Each row below is a small network's average activation on inputs in which a field has the value named, seen along a few directions.
Values that are neighbours, or in one group, have similar rows; names and order tell nothing.
Random noise pushes rows far along 2 fixed directions. That doesn't count. These rows show it; they differ only by the noise:
[  98 -201  -56   20 -124  202   68  100  -54   18   64   75   -8  -50]
[-157 -324  -39 -281   21  323 -124  245  -50 -423   62   70   63 -141]
[ -95 -325   36 -225  -22  344  -10  203   25 -361  206  104  132 -129]
[  94 -223   -4    3 -127  237  108   99   -5  -19  156   96   48  -59]


BIRI, 22 values:
pozal: [  24  -63  198 -110    8  206  -60  131  276 -383  139   38  163  -49]
lem: [ -10 -139   33  -30  -83   45   88    2 -191  279  -56   74 -107  -50]
gofep: [-235   31   13  -49   89 -331 -146 -115 -140   21   39   65  -22  127]
dip: [-327  -25  217  -69   79 -104    2  -76  -35   -7  295  131  202  108]
les: [ 190  188  213   95  -75   96  259  -69  428 -158  449  -70  226  -57]
baguv: [  47  -90   33   68  -35  149  223   93 -160  257   -4  -33   12   34]
sala: [-251  -26   58   37   63 -109  156 -135 -147  141   30   62   69   78]
tidon: [ -44  298 -168  113  156 -351  -69 -206 -181  183 -220 -172 -233  152]
lufa: [-105  290  -67 -153  192 -205 -209 -120    1 -139  -52  -46    0   26]
lona: [ -46 -181   95  -11  -62 -110   93    5 -182  400  -79   25  -33   39]
vuga: [ -35  117  117 -138   21  232   61   38  306 -443  292  -65   57  -85]
kise: [  82   59 -331  159   47 -101 -335  165 -216  -45 -751 -267 -434   -5]
zelu: [ 145  145  161    5  -45  173   89   42  391 -254  184  -28  106  -46]
nal: [ -37  271  -25  -57  111 -138  -81 -149   85  -62   63   11  111  -17]
ruf: [ 279 -110  -29  323 -200   51  179  -24  -60  417   53  -26   -4   30]
zuviv: [-356 -199 -117 -199  107 -114 -197   61 -302  167 -333   37 -146  -25]
vut: [ 237 -178  198  159  -72  202    9  106  203  111  131   32  273  -31]
fes: [ 112    2  140   -8  -27  105 -127  143  335 -316   68   12  181  -84]
sete: [-251  165 -164 -141  166 -259 -189 -109 -126  -74  -75   66  -69   19]
gepam: [ -98  126   84 -209  126   54   29  -98  224 -390  196   42  165  -78]
sava: [  13 -326   53  -49   13  163  178   98  -26  -99   65   11   78  -33]
bufi: [-247   72 -129 -498  182   -4 -344   80   49 -764 -112  -81  -66  -79]
The values of BIRI form a ring.
Which values are neighbours of sete? Give them in the order they are listed.
Answer: gofep, tidon
Which values are neighbours of kise? Give them in the order they are listed.
Answer: pozal, vut
Which values are neighbours of zuviv? Give them in the order they are listed.
Answer: sala, lona
Which values are neighbours of gepam? Give them in the order they are listed.
Answer: nal, bufi
What is the length, in steps, of the shortest route from baguv to fes?
Answer: 6
